A small network was shown many inputs. Here are its activations along a few directions, one row for each input.
In each table, some parts of the input vary, and every possible input appears once, in random order.
A made-up example of a description, with smaller parts first: one of 4 places along a line, together with either a single point or one of 9 places around a ring or (one of 3 separate values, together with one of 5 places around a ring).
Shared parts are said once, and a part with two or three values counts as separate values.

Table:
x1: [  7  -5  11  -7  22   0  -5  54  -4  25 -15   9  -7 -10 -32 -14   2]
x2: [-19   4 -11 -28   9  28  35  36 -20 -14  -5 -20  17  23   7  39  21]
x3: [ 24   4   8  35   2 -25 -34 -43  16  11  11  26 -19 -23  -6 -40  -9]
x4: [-18   2 -13  -1 -10   7  10 -28  -4 -17   6  -7   9  14  30  27   5]
x5: [-14   3  -5 -24   0  20  27  25 -11 -12   1 -12  13  19  17  41  16]
x6: [ -5   3 -12 -15 -10  13  20   6 -10 -21   5  -6  10  12  26  28  14]
x7: [  3   4  -7  14 -16 -13  -3 -62  19 -12  17   2   1  -6  29  -1  -9]
x8: [ -4  -2  14  -8   9   8   1  42  -9  23 -10  -2  -1   3 -23  -3  -1]
x9: [-13  -6  -9  -2  -6   2   7 -20   7  -8   0 -11   7   5  16  11 -11]
x10: [ -3  12 -11  16 -23  -8   2 -71  10 -22  22   7   6   4  43  15   8]
x11: [ -6   0   7 -13  19  15  10  55 -20  22 -17  -9   5   5 -31  -5   3]
x12: [  7  -6   4  16  13 -11 -24   1   4  17  -7  15 -13 -13 -19 -29 -11]
x13: [  6   0   7   1  -1   1  -9  23  -8  12  -3   3  -4  -4 -16 -17  -4]
x14: [  9   2  12  20 -13 -19 -26 -32   8   0   6   9 -12  -5  -9 -23  -9]
x15: [ -4   5  -8   3 -24  -8   6 -50   7 -32  12   2   3   8  33  23  10]
x16: [  1  -6  -9 -15  -5   9  17  13   2 -11   0 -11   8   3  11  12   0]
x17: [ -5   0   5  16   0  -5 -19 -10  -2  14  -3   3  -4   0 -11 -18 -15]
x18: [ 18  -5   5   1  12  -6 -15  35  -2  14  -8  14 -11 -17 -24 -28   0]
x19: [  4  -3   5 -10  30   7   4  66 -15  25 -21   4  -2 -10 -42 -14   4]
x20: [-12  -5  -7 -29  15  25  32  43 -10  -1 -12 -26  15  11  -6  25   6]
x21: [  1  -2  -5   2 -18 -13   2 -41  16 -22   8  -5  -1  -1  18   7  -7]
x22: [ 22  -2  10  20   1 -26 -30 -21  12   3   2  21 -21 -18 -17 -33  -6]
x23: [ -8  -7  -2 -25   5  16  24  32   0   0  -5 -18  11  10   3  26   3]
x24: [ 10  10  10  34 -12 -18 -30 -53  13   8  15  13 -10 -10   2 -29 -10]
Question: The inputs of x1 and x8 match in every part but one. If x3 is changed in the same way as x1 into x8, which row does it become?
Answer: x24
Question: What is each input in this table made of?
Answer: one of 4 places along a line, together with one of 6 places along a line
Question: Change only the place on the line of 6 in x7. List by row number the other rows that result.
Answer: x9, x16, x20, x21, x23
Question: Start at x10 and move only the place on the line of 6, one step at a time. The first step leads to x15. Which rows follow, in order?
Answer: x4, x6, x5, x2

Table:
x25: [-13  17   9  23 -24   0 -25 -12 -27   4   5  11  -3  12  -2 -17   2]
x26: [-16 -15  -1   0 -25  -3  -6 -12  10   4  -4 -30   5   8  -3 -14 -38]
x27: [ 10   8   4  -5 -28  11   5  14   0   7  17  -5   9   0  18  -6  -1]
x28: [-14  16  18  17  -8 -10 -27 -24 -13  13   5  18  -8  16 -13   2  11]
x29: [ 20  -2   7  -8 -14 -29   2 -18  18 -31   7  22 -19  -9  10  10  15]
x30: [ 31   1   9   0  20  -1  -7  44   7  35   2  16  -5 -27 -21 -30  -4]
x31: [ 4  6 -5  0  4 13 14 -5  6 16 13 -2 12 -3 26  6 10]
x32: [-25 -17  -7   4   4   5   3 -31  18  10  -9 -25   8   0   4  -2 -29]
x33: [-13  -1  12 -20   2   9  17  37  -8  -7 -10  -7  -1  15 -17  37  16]
x34: [  9   1  15  31  18  -8 -30  15 -12  32 -15  33 -11 -10 -37 -42   5]
x35: [ 9 13 22 -2 -9  0  5  3 14 12 16  1  1  0  9 14  6]
x36: [ -6  16   7  23 -11   3 -27 -17 -24   4   7  10 -11  17  -2 -11   2]
x37: [ 22   3  -3  -8  -6 -22  15 -27  18 -33   7  14 -13 -11   9   7  20]
x38: [-17  -8  10   0   1  -5   6 -31  22   7  -6 -27   8   7 -12   1 -28]
x39: [-16 -10  19   2  -6 -13  -6 -23  25   7  -6 -21   1  11 -10   4 -32]
x40: [  9 -22   4   4  16 -15 -13  16  12  33 -22 -11 -12 -26 -39 -36 -42]
x41: [  7  -8   5 -26  37   5   2  78 -13  16 -22   4  -9 -10 -37 -17   7]
x42: [-10   5   3 -22  13  13  26  30  -9  -9 -12 -15   9  15 -16  33  20]
x43: [ -1   8 -18   1   9  16  19  -6   0  15  15   1  16  -4  29   7  -1]
x44: [-23  19 -10  34  13   5 -12 -29 -26   7   5  12   5   6   8  -4   1]
x45: [ 42 -11  -6   2  19 -25 -18  21  25 -19   1  28 -27 -39 -23 -32  13]
x46: [ 17  -7 -18  -2   2 -14   5 -26  15 -30   4  14  -8 -15  28   6  19]
x47: [-10 -17   2   2 -12   0  -7 -17  12   3  -3 -27   2  11  -4 -10 -38]
x48: [-30 -15 -19   5   9  10   6 -33  13   8  -7 -22  11  -2   7   0 -39]
x49: [-17  -3 -14 -18  18  23  23  32 -12  -5 -16 -13  10  12   3  26  18]
x50: [-22   1 -28 -19  23  22  27  32 -19  -5 -16  -8  17  14   8  25   7]
x51: [-11  23  14  20   2  -6 -15 -31 -17  10   4  10   1  12 -13  -1  14]
x52: [ 31  -8  -6  -7 -19 -12  -8 -14   7 -39   7  15 -13 -12  19   0   9]
x53: [11 15 12 -5 -1  5 17 -6 10 12 17 -5 10 -2  8 10 11]
x54: [ 14  -5 -33  -1   8 -13   5 -27  11 -33   8  17   1 -16  30   9  10]
x55: [ 17   5   7  -3 -14  13   4   9   1   6  19  -4   4   3  17  -2   0]
x56: [-17  15  -1  29   8   2 -18 -28 -20  10   4   9   0   9   4  -4  12]
x57: [-13  -8  -2 -24 -14  13  13  49 -27 -11 -10 -13  12  14  -3  16   7]
x58: [ -7 -10  -1 -22  -2  18  15  43 -24 -12  -7 -11   5  18  -7  20   9]
x59: [ 26  -5  -9  -8 -34 -14 -10  -8   6 -38   4  13  -7 -15  21  -3   8]
Question: What is each input in this table made of?
Answer: one of 5 separate values, together with either a single point or one of 6 places along a line
Question: The inputs of x37 and x38 match in every part but the choice among 5 separate values. If x52 is changed in the same way as x37 into x38, which row does it become?
Answer: x47
Question: Change only the choice among 5 separate values in x32. List by row number the other rows that result.
Answer: x31, x46, x49, x56

Table:
x60: [-10  14   1  35  -9  -6 -21 -62  -1   6  14   1   3   2   7 -20 -12]
x61: [ 37   7  -2   2  10 -12  -6  15  -6 -15   2  33 -17 -22  -7 -15  36]
x62: [ 35   1  -4  -5   6 -20  -1  17   2 -10   0  34 -14 -26  -3 -14  27]
x63: [ -9  11  11  28 -22  -7 -24 -62   0   5  13  -2  -3  10   4 -16 -13]
x64: [ -8 -14  -8  22  -7 -14 -15 -60  25   2  -1 -13   0 -11  11 -16 -36]
x65: [ 37 -13 -10 -16   8 -18  -1  21  19 -22  -2  19 -21 -29  -2 -23   6]
x66: [-13  13  12  33 -21 -10 -30 -57  -5   8  15   8  -4  16  11 -12 -13]
x67: [ -7 -17   2  14 -19 -17 -19 -60  25   0  -2 -15  -3  -3   7 -13 -35]
x68: [-38   6 -29 -16 -34   9  43 -82  14 -68  20 -22  26  35  79  80  21]
x69: [-29   5  14  -5  12  21  -2  48 -30  28 -16 -13   4  24 -22   9   1]
x70: [-18  -8   0 -11  30  23  15  42  -4  33 -14 -22  10   4 -23   5 -16]
x71: [-18 -10  14 -16  17  18  15  44  -5  27 -15 -27   9  12 -26   4 -17]
x72: [-12  10  -2  32 -13 -10 -16 -58   9  12  11   2   4  -4  12 -17 -23]
x73: [ -7   0  -1  30  -2 -10 -12 -62  22  11  11  -5  -2  -5  11 -14 -28]
x74: [-15 -23   6 -20   7  15  15  48  -1  17 -24 -33  11  11 -27  -1 -29]
x75: [ 33   4  -2   5  10 -13 -12  18 -11 -11   4  46 -18 -17  -2 -10  36]
x76: [ 26   4 -33 -47 -25  20  55   9   6 -71  27   4  16   3  83  68  63]
x77: [ -5  -3   9  21 -15 -14 -16 -62  22   9  10  -8  -5   3   7 -10 -28]
x78: [-25  -3  12 -14   7  17  11  45 -16  28 -18 -19  12  13 -25   4 -10]
x79: [ 36 -14  -4 -17  -5 -21  -8  25  22 -27   4  13 -21 -27  -8 -16   4]
x80: [-23   4   1  -5  23  25   8  41 -23  27 -15 -16  15  17 -27   0   2]
x81: [-16 -21  -6 -17  20  20  16  46   0  23 -23 -28  14   3 -24  -2 -28]
x82: [ 36   8   7   1  -2 -12 -11  19  -1 -20   4  29 -18 -19 -11  -9  32]
x83: [-29   6   3  -3  26  25  -1  46 -30  33 -14  -8   9  17 -19   7   2]
x84: [-14  16   2  40  -8  -7 -27 -57  -6  10  15  10   1   8  15 -16 -13]
x85: [-35   4 -29 -56 -11  42  72  26 -30 -44   1 -47  36  43  44  92  18]
x86: [ 42  -1   4 -11   4 -21  -6  21  20 -17   6  21 -16 -25  -7  -9  14]
x87: [-23   3  13  -6   8  21   7  44 -23  23 -17 -21  10  23 -30   1   1]
x88: [ 33   2   5  -6  -5 -22  -6  22   5 -14   4  29 -16 -23  -7  -9  23]
x89: [-11   7   9  23 -26 -13 -19 -58   9  10  10  -1   0   4   9 -13 -24]
x90: [ 33   6   8   5  -2 -12 -17  22  -6 -17   5  42 -20 -14  -6  -4  31]
x91: [ 42  -1  -3 -10  17 -19   0  16  16 -12   3  26 -15 -27  -2 -15  18]
x92: [-26  -1   0 -10  21  22  12  44 -16  34 -17 -15  15   6 -22   4  -9]
Question: What is each input in this table made of?
Answer: one of 3 separate values, together with either a single point or (one of 2 separate values, together with one of 5 places along a line)
Question: The inputs of x79 and x67 match in every part but the choice among 3 separate values. If x76 is changed in the same way as x79 into x67, which row does it become?
Answer: x68
Question: Change only the choice among 2 separate values in x77. List by row number the other rows that result.
Answer: x73
